Each row below holds a small network's activations on one input, seen along a few directions.
In each table, some parts of the input vary, and every possible input appears once, in random order.
Descriptions start from the smaller parts, as in this example, which fits no table here: one of 3 separate values, together with either a single point or one of 11 places along a line or (one of 4 places along a line, together with one of 5 places around a ring).
Shared parts are said once, and a part with two or three values counts as separate values.
(in the rows, 128 means zero)

Other details of the inputs shift rows strongly along three fixed directions, in all tables alike. That doesn't count.

A family of inputs:
R1: [ 85 150 135  74 155 189 116 172 160  96 167]
R2: [143 123 175   7  86 111  16 128 193 106 206]
R3: [ 61 173 114 224 208 167 216 165 101 119  95]
R4: [ 78 151 161  31 154 164  96 161 192 107 188]
R5: [162 140 125 129 115 116 129 128 104 128 124]
R6: [149 122 112 136 103 124 139 141 117 114 122]
R7: [151 142 122 124 117  93 129 132 122 132 115]
R8: [162 140 128 130 111 114 129 131 101 126 126]
R9: [150 129 130 138 112 114 109 133 113 113 127]
R10: [158 140 135 135 116 104 124 127  99 121 133]
R11: [153 141 128 114 110  93 119 135 125 128 125]
R12: [158 141 114 115 112  96 125 133 125 132 118]
R13: [151 130 112 143  91 118 120 137 127 116 137]
R14: [ 63 174 110 224 207 167 220 166 100 119  91]
R15: [145  31 134 147 134 153  79  71 172 198  89]
R16: [122 136  95 108  97 104 151  97  94 127 121]
R17: [106 133 118 123 107  93 151  93  88 121 125]
R18: [151 133 110 114 110  96 147 136 128 130 124]
R19: [157 139 134 131 120 110 124 126 103 122 130]
R20: [152 128 134 127 112 107 139 124 110 118 144]
R21: [ 40 160 157  22 148 171  98 127 155  92 194]
R22: [136  25 143 156 143 156  83  68 172 201  83]
R23: [150 133 115 149  94 116 124 135 124 113 135]
R24: [151 129 125 145 116 116 117 133 110 116 118]
R25: [155 127 128 131 112 112 147 126 109 126 132]
R26: [157 127 131 122 109 109 138 124 113 118 142]
R27: [158 131 122 128 100 119 109 139 114 115 125]
R28: [147 132 128 119 109  83 138 131 128 119 134]
R29: [158 140 113 146  96 115 105 135 120 119 130]
R30: [116 133 114  95  91 102 135  96 100 120 133]
R31: [142 135 124 127 116  90 151 135 124 125 124]
R32: [ 54 162 143 101 182 207 122 173 173 104 168]
R33: [150 122 118 140 102 117 138 139 115 110 123]
R34: [145 130 102 146 106 128 128 137 128 123 132]
R35: [147 140 133 123 120  89 121 130 124 125 124]
R36: [146 120 126 137 105 114 130 135 119 106 133]
R37: [133  25 154 163 137 148  55  55 188 200 105]
R38: [118 135 108  98  93 103 139  97  99 121 131]
R39: [145 145 130 125 121  93 129 136 121 127 119]
R40: [161 128 117 113 107 121 140 129 116 128 137]
R41: [ 62 171 136 109 191 205 111 168 164 114 155]
R42: [ 87  22 149 117 137 143  98  24 167 205 100]
R43: [150 145 116 155 107 118 114 136 116 117 126]
R44: [118  13 149 165 154 158 105  67 179 194  89]
R45: [153 120 116 129  96 120 131 141 118 111 127]
R46: [ 48 171 158 105 200 208 102 167 172 105 165]
R47: [157 130 123 131 111 115 151 130 106 127 130]
R48: [149 133 123 144 114 121 120 138 109 117 116]
R49: [ 95 169 112 191 193 153 232 159  80 130  91]
R50: [ 64  62 159 203 244 198 162  84 153 219  60]
R51: [ 75 166 124 188 200 122 220 156 104 129  94]
R52: [ 72 151 164  39 160 167 102 163 189 109 184]
R53: [151 144 109 153 109 122 116 136 118 123 123]
R54: [165 139 118 121 113 119 126 127 108 130 126]
Each input here is: one of 6 places along a line, together with either a single point or (one of 2 separate values, together with one of 4 places along a line).
Changing only the place on the line of 6 turns R25 into R20. The same change can be made to R42. Which row results? -> R17
List by row number the other rows that have the place on the line of 6 in common with R40. -> R1, R12, R15, R16, R18, R34, R41, R54
Which other rows does R8 become when the place on the line of 4 takes its other values? List them by row number. -> R11, R27, R29
Which other rows does R28 become when the choice among 2 separate values takes its other values? List them by row number. -> R35
Which other rows does R44 become when the place on the line of 6 takes its other values? List them by row number. -> R1, R6, R33, R36, R45
